A small network was shown many inputs. Here are its activations along a few directions, one row for each input.
Each table varies a few parts of the input and shows all the possible inputs, shuffled.
Descriptions start from the smaller parts, as in this example, which fits no table here: one of 3 separate values, together with either a single point or one of 9 places around a ring or (one of 4 places along a line, together with one of 8 places around a ring).
Shared parts are said once, and a part with two or three values counts as separate values.
In the rows, 128 means zero.

A family of inputs:
x1: [144 118 104 109 183  94 137 141 127 195  68  68 204 184  43]
x2: [128  89  97 104 170 100 128 190 145  93 140 134 120  80 159]
x3: [ 76 122 155  90 116 181 138 102 147 156 152 161  64 152  98]
x4: [ 52 175 122 194 120 124 158  56  37 160 151  64 133 130 142]
x5: [103 188 100 177 128 115 139  86  16 121 179  73 113 104 131]
x6: [139 128 156 122  95 208  85 118 125 143  73 149 167 159 122]
x7: [187 112 123  80 133 110  99 170 146  95 101 106 142 111 183]
x8: [ 92 134 163 126 120 144 192  86 135 150 147 166  57 163 144]
x9: [132 175 181 151  96 174 175 100 138 170 146 162 118 154 169]
x10: [126 101 183  85 125 163 118 143 152 110  65  93 171 153 123]
x11: [126  94  82 126  64  64 125 137 158  87 149 173 101  59  94]
x12: [ 83  79 106 148  71  84  90 131 184  90 146 161 115  84  67]
x13: [151 137 115 136 117 175  36 137 149 117 101 152 155 141 154]
x14: [ 66  80 158 109 167 151 147 163 149 108 101 125 149 120 104]
x15: [156 136 162 160 100 174 143  99 117 135  74 154 161 167 169]
x16: [195 145  95 114 110 155  70 140 124 120 106 161 140 113 184]
x17: [ 37 162 114 159 113 158 105  68  45 166 156  57 143 121  96]
x18: [143 146 139 113 128 138 172 119 116 115 169 172  29 132 134]
x19: [211 121  96 130 196  53 165 154  92 163  99  80 169 167  81]
x20: [208 143 143 145 111 166 118 129  93 105  96 163 132 135 161]
x21: [160 122 112 146 187  63 191 123 121 190  69  72 195 191  92]
x22: [134 147  85  85 126 133 127 129 152 128 180 166  36 106 153]
x23: [ 54 168  68 171 135 130  62  82  76 132 190  57 135 110 124]
x24: [ 84  86 168 144 171 116 202 143 140 103 103 131 143 129 150]
x25: [ 83  87 169 162  68  74 189  88 148 111 114 177 125 105  88]
x26: [ 68  76 159 130  60 107 135 102 159 117 117 166 130  94  41]
x27: [173 189 113 108 109 159 106 137 151 151 178 165  98  98 182]
x28: [137  88 149 132 177 109 175 177 115  80 128 137 112  98 139]
x29: [145 108 191 122 129 129 175 123 144 103  67  98 166 162 171]
x30: [ 81  80 114 126 179 122  97 186 170  88 135 124 134 110 132]
x31: [156 111  69 121 200  63  86 158 143 169 111  75 196 179  74]
x32: [ 90 132 106 106 135 157  94 123 176 129 179 156  49 134 126]
x33: [116 166 176 114  92 211 120 116 148 179 150 157 126 144 122]
x34: [134  93 140 152  71  67 168 125 126  79 137 182  95  77  77]
x35: [130 177 133 128 116 183  73 133 178 152 177 156 112 124 152]
x36: [ 97 184  46 146 126 108  95  90  53 130 194  72 123  83 152]
x37: [183 187 161 137 107 166 153 130 117 137 168 169  91 123 162]
x38: [201 116  52  97 191  43 118 164 118 175 120  85 182 152 105]
x39: [139 104 141 102 141 130  67 166 172  89  95  96 157 141 155]
x40: [198 111 172 109 139 121 147 155 118  79  89 106 133 130 161]
Question: Changing only one part turns x17 into x23. The same change can be made to x26. Which row results?
Answer: x12
Question: What do these inputs look like to the network?
Answer: one of 5 places around a ring, together with either one of 2 separate values or one of 6 places around a ring
Question: List by row number the other rows that have the place on the ring of 5 in common with x20.
Answer: x5, x18, x19, x28, x34, x37, x40
Question: A walk changes only the place on the ring of 6. It starts at x35 and steps to x32. List the rest of the walk in order.
Answer: x12, x30, x39, x13
Question: Which other rows does x17 become when the choice among 2 separate values takes its other values? List them by row number.
Answer: x1
Question: Which other rows does x4 become when the choice among 2 separate values takes its other values? List them by row number.
Answer: x21

A family of inputs:
x41: [140 164 184 133  73 224 132 113 140 110 146 199  74 119 207]
x42: [ 73 121 152 128  70 171 109 123 181  95 182 203  54  83 139]
x43: [ 96 154  84 167 134  74 155  87  53 147 167  84 124 113  94]
x44: [103 122 136 133  57 145 113 122 161  81 181 208  52  64 141]
x45: [132 153 189 128  64 207 137 103 158 125 142 210  76 132 180]
x46: [ 75 122 175 131  72 162 162 108 164  96 171 206  42  93 131]
x47: [ 54 155  90 157 123 133  91  80  75 156 155  69 152 123  94]
x48: [ 87 157  65 150 143  93 108 102  78 149 180  78 126 106 112]
x49: [215 111 153 110 186 126 136 178 135 133  40  91 218 174 156]
x50: [158 170 166 106  80 218 109 119 140 102 158 192  57 114 213]
x51: [145 161 156 105  83 217 101 128 162 115 165 214  49 113 188]
x52: [ 87 153  88 157 146  82 157  93  61 155 171  81 120 118 103]
x53: [168  60 123 109 185  44 176 180 149 116  70 103 172 144  96]
x54: [105 123 160 136  60 137 166 107 144  82 172 212  40  75 131]
x55: [146  63 110 104 180  72 116 183 176 112  75 103 185 144  95]
x56: [209  96 156 110 177 107 142 168 153 149  35 105 217 189 128]
x57: [ 61 120 168 125  49 190  99 110 172  93 159 197  73  87 131]
x58: [146 198  97 145 150 156  97 101  59 162 152  63 140 150 170]
x59: [ 96 157  61 160 130  85 106  96  70 141 175  81 130 101 103]
x60: [178  60 119 120 171  36 174 173 141 109  66 106 176 139  87]
x61: [128 195 113 166 145 161 121  93  58 169 137  68 160 153 165]
x62: [ 67 152  97 165 146 101 151  85  67 162 170  77 129 131  95]
x63: [212 100 135  86 176 109 126 182 170 151  54 112 196 178 111]
x64: [127 185  95 145 138 145 111  94  85 188 153  84 139 157 122]
x65: [121 186 117 159 137 141 126  82  72 182 132  78 159 165 139]
x66: [138  58 150 116 164  80 158 155 148 123  44  96 193 159  79]
x67: [230 116 137  87 189 123 111 188 135 125  57  88 199 170 162]
x68: [166  66 100  96 180  54 122 193 168 104  77 105 179 130 105]
x69: [ 93 124 141 119  70 154 116 128 173  88 184 207  46  67 150]
x70: [ 64 119 191 136  52 181 149  98 153  97 152 199  61  99 122]
x71: [136  63 128 103 159  93 103 167 166 112  52  98 202 147  87]
x72: [136 192  84 138 153 156  90 105  77 171 156  86 129 149 145]
x73: [ 55 153 112 164 127 120 139  72  58 161 147  72 144 133  86]
x74: [137 154 169 109  66 207 122 116 174 130 162 213  57 121 164]
x75: [223 103 123  87 191 123 102 195 157 137  63 113 188 173 136]
x76: [146  61 134 108 185  59 172 169 158 120  63 101 177 155  87]
x77: [ 96 123 164 126  72 146 168 114 154  91 176 210  35  79 140]
x78: [ 66 156  75 155 143 112 103  93  85 155 176  75 134 118 102]
x79: [177  63  95 112 166  47 119 187 159  99  74 108 185 126  95]
Question: What do these inputs look like to the network?
Answer: one of 3 separate values, together with either one of 5 places around a ring or (one of 2 separate values, together with one of 4 places along a line)
Question: Changing only the choice among 3 separate values turns x45 into x65. The same change can be made to x69. Which row results?
Answer: x48
Question: Which other rows does x67 become when the choice among 3 separate values takes its other values? List them by row number.
Answer: x50, x58
Question: Which other rows does x42 become when the choice among 3 separate values takes its other values? List them by row number.
Answer: x55, x78

A family of inputs:
x80: [167 109 153 108 122 125 157 154 164 104 120 177  98 121 145]
x81: [ 98  60 140 112 109  94 138 154 188  83 121 172 106  96  91]
x82: [160 136 167 101 108 194 106 145 173 125 114 176 115 142 166]
x83: [202  77 126 100 188  80 128 186 154 129  40  90 214 170 111]
x84: [101 172 166 141 100 199 133  82 110 163 135 133 119 156 144]
x85: [ 41  96 139 156 100  99 164  95 123 120 143 134 112 106  66]
x86: [172 124  64 118 204  71  97 161  99 152 100  45 199 154 110]
x87: [ 74 111  75 135 117  80 102 127 131 106 180 126 100  74  90]
x88: [140 157  85 130 131 111 120 126 108 128 177 131  91 102 145]
x89: [130 166  96 135 117 147  87 119 104 120 169 124 106 103 163]
x90: [ 98 153 164 154  99 166 151  87  95 135 133 128 119 134 142]
x91: [157 118 164 112 108 161 124 149 161  97 111 171 114 120 165]
x92: [108 144 153 150 113 129 183  93  99 142 141 136 104 134 122]
x93: [139 114 127 143 186  86 160 128  94 167  65  49 218 183  95]
x94: [134 184  99 125 118 179  69 115 118 148 171 130 106 126 165]
Question: Changing only one part turns x87 into x85. The same change can be made to x94. Which row results?
Answer: x84
Question: What do these inputs look like to the network?
Answer: one of 3 separate values, together with either a single point or one of 4 places along a line
Question: List by row number the other rows that have the choice among 3 separate values in common with x81.
Answer: x80, x82, x83, x91
Question: Which other rows does x88 become when the choice among 3 separate values takes its other values? List them by row number.
Answer: x80, x92

A family of inputs:
x95: [152 168 131 126  87 176 100 118 129 119 162 173  83 108 173]
x96: [104 157 106 135  94 162  73 115 119 108 174 139  96  90 160]
x97: [170 133 129 118 157 127 126 135 129 169  88 100 177 177 117]
x98: [205 135 110 114 159 116 106 158 125 138  90 104 176 151 148]
x99: [ 51 129 123 163  95  95 170  85 102 118 183 137  79  88  94]
x100: [121 139  76 138 184  78 131 120  81 174 130  52 168 154  88]
x101: [156 125  88 122 167 107  79 156 114 125 103  73 188 133 134]
x102: [157 140  56 134 184  66 111 143  78 143 134  55 168 127 119]
x103: [ 51 110 155 149  76 141 138  98 136 102 148 156  98  93 107]
x104: [102  74 135 138 150  85 143 137 129 117  76  90 187 140  80]
x105: [104  92 105 150 166  42 175 126  93 134 107  72 166 133  64]
x106: [ 68 175  91 154 115 132 127  79  89 157 203 120  80 109 117]
x107: [120 124 108 126 166 118 100 132 117 157 100  69 189 160 102]
x108: [139  71 124  76  97 115 104 185 226  59 154 222  52  68 129]
x109: [117 169 174 126  97 212 136 103 133 142 150 170  82 141 168]
x110: [100 120 204 132  79 176 179 108 146 104 128 190  81 118 148]
x111: [100 120 179 138  67 152 164 101 147 112 136 190  86 110 121]
x112: [104 174  71 149 114 118 106 101  84 125 209 122  77  84 148]
x113: [188  38 105  73 170  57 110 227 225  81  89 162 144 110 104]
x114: [152  86 181 123 151 114 185 146 142 122  56 123 170 165 124]
x115: [153 168 157 121  99 199 116 123 128 111 154 173  78 117 198]
x116: [205 136 134 110 169 137 123 162 127 130  83 104 170 159 174]
x117: [117 169 149 131  85 189 121  96 133 151 158 169  88 133 142]
x118: [152  84 157 128 140  92 170 140 141 130  63 122 176 157  96]
x119: [170 135 154 114 167 148 142 141 131 160  81 101 172 185 144]
x120: [ 69 159 125 140  94 176  95  93 124 141 169 137  99 116 129]
Question: What do these inputs look like to the network?
Answer: one of 2 separate values, together with either a single point or (one of 3 separate values, together with one of 4 places along a line)
Question: Changing only the choice among 2 separate values turns x99 into x105. The same change can be made to x103. Which row results?
Answer: x104
Question: Which other rows does x109 become when the choice among 3 separate values takes its other values? List them by row number.
Answer: x110, x115
Question: Which other rows does x97 become when the choice among 3 separate values takes its other values? List them by row number.
Answer: x98, x118

A family of inputs:
x121: [ 91  75 164 145  93 101 151 140 161  54 125 170 106  75 142]
x122: [119 191  95 135 105 197  37 106  90 123 170 109 119 114 168]
x123: [ 72 171 167 144  84 215 101  70  90 153 128 116 133 143 139]
x124: [116 169  37 154 151  77  91 104  89 167 176  83 139 123 112]
x125: [ 61  91 127 130 145  83 170 115 117 140 134 103 125 133  37]
x126: [101 100 109 139 151  55 181 129  87 101 137  96 110 101  87]
x127: [136 107 180 106  73 161 157 119 185 123 112 209  83 138 108]
x128: [163 191 111 107 141 191  91 139 147 152 184 160  77 130 189]
x129: [117 169 178 116 114 207 155 101 148 174 140 164  86 170 164]
x130: [ 51  70 174 132  88 131 144 123 196  89 114 174 118 105  95]
x131: [104 100  49 111 166  60 105 144 116 122 166  96 107  98  80]
x132: [176 114 172 118  80 133 164 135 148  87 127 206  76 108 152]
x133: [159 177 166 128 122 182 164 115 114 133 156 160  80 140 204]
x134: [114 162  94 180 132  78 170  90  62 153 148  79 145 120 120]
x135: [179 128 118  91  94 142  92 162 180 109 154 203  75  91 136]
x136: [233  99  88  77 214  80  73 206 156 140  49  48 233 177 133]
x137: [190  78 153 117 203 106 140 176 149 161   9  77 244 214  96]
x138: [ 92  81 102 117 104 112  81 169 189  74 154 170 108  66 131]
x139: [226  90 135 110 209  82 155 184 116 127  19  71 242 177 142]
x140: [116 176 151 161  90 192 112  86  59 113 140 109 121 114 182]
x141: [ 72 149 118 170 127 101 155  73  89 193 147  87 160 153  73]
Question: Changing only one part turns x126 into x131. The same change can be made to x121. Which row results?
Answer: x138
Question: What do these inputs look like to the network?
Answer: one of 3 separate values, together with either a single point or one of 6 places around a ring
Question: List by row number the other rows that have the choice among 3 separate values in common with x127.
Answer: x123, x125, x129, x130, x137, x141
Question: Which other rows does x129 become when the choice among 3 separate values takes its other values? List them by row number.
Answer: x128, x133

A family of inputs:
x142: [ 53 129  87 156 113 110  97 113 111  95 189 118 101  66 127]
x143: [112 163  64 172 169  52 163  80  30 189 146  39 169 146  79]
x144: [ 78 223 117 163 104 175 149  48  62 192 221 124  57 137 136]
x145: [206 158 129  99 113 177  84 151 136 104 129 166 104 122 197]
x146: [155 190  90 147 202 116 153  99  36 204 116  21 188 191 140]
x147: [155 177 152 127  88 210  74 109 121 135 117 132 144 143 181]
x148: [179  80 175 105 183 111 168 169 165 132  37 108 194 186 129]
x149: [ 72 130 172 122  82 195 132 103 162 138 152 188  77 129 110]
x150: [137 118 158  97  90 147 156 145 194 110 162 225  44 100 139]
x151: [172  64 112 113 154  30 169 177 162 103  97 136 150 115  78]
x152: [ 46 184 106 188 115 112 165  54  22 144 206  82  91 100 124]
x153: [ 98 109 185 118  76 162 169 113 190 122 137 215  66 128 126]
x154: [ 65  75 171 149  86 102 185 115 148  73 123 168  94  92 113]
x155: [154 100 158 109 187 140 131 160 138 149  48  83 206 188 114]
x156: [119 108  51 142 166  51  92 146 118 141 132  77 177 116  81]
x157: [151 127 120 110 177 133  91 146 125 160  70  55 211 180 125]
x158: [107  74 124 136 148  73 144 137 130 134  81 101 184 141  47]
x159: [105 100  89 136 139  67 105 124 118 147 103  72 189 133  58]
x160: [221 134 175  99 103 170 136 165 163  99 109 197 104 121 201]
x161: [162 243 127 169 117 195 133  66  32 179 161  98 114 157 195]
x162: [168 186 113 130 115 192  60 130 122 129 146 138 132 124 201]
x163: [106  84 142 129  99  87 173 147 153  61 148 177  71  64 126]
x164: [157 148 190 126  97 217 113 123 132 126  95 160 138 150 172]
x165: [164 133  81 115 202 115  78 168 124 154 100  60 199 163 146]
x166: [132  56 139 133 142  43 181 146 158 116  69 127 172 142  62]
x167: [ 84 167 100 127 102 170  79 111 152 142 203 164  72 103 139]
x168: [183 126 204 122  92 186 149 132 158 111  82 187 126 148 188]
x169: [202 107 100  87 200 104 101 187 139 128  86  87 169 161 143]
x170: [ 40  94 158 152  92 132 149 105 120  90 139 142 106  92  97]
x171: [216  87 147  85 193  97 155 200 169 119  66 117 172 160 145]
x172: [ 38 121 124 152  85 126 111  92 110 101 161 113 113  83 107]
x173: [ 70 158 138 123  74 188  93  89 151 149 174 159  84 121 119]
x174: [123 140 115  98 100 156 103 132 167 117 185 193  43 100 135]
x175: [157  83  67 114 163  40 116 165 133 115 118 104 148 116  76]
x176: [ 92 104 101 129 110  97 121 134 126  71 171 146  72  64 123]
Question: What do these inputs look like to the network?
Answer: one of 5 places around a ring, together with either a single point or one of 6 places around a ring
Question: Changing only the place on the ring of 5 turns x167 into x165. The same change can be made to x153. Which row results?
Answer: x148
Question: List by row number the other rows that have the place on the ring of 5 in common with x142.
Answer: x152, x154, x163, x170, x172, x176
Question: Which other rows does x150 become when the place on the ring of 5 takes its other values? List them by row number.
Answer: x151, x160, x163, x171
Question: Which other rows does x151 become when the place on the ring of 6 takes its other values? List them by row number.
Answer: x156, x158, x159, x166, x175
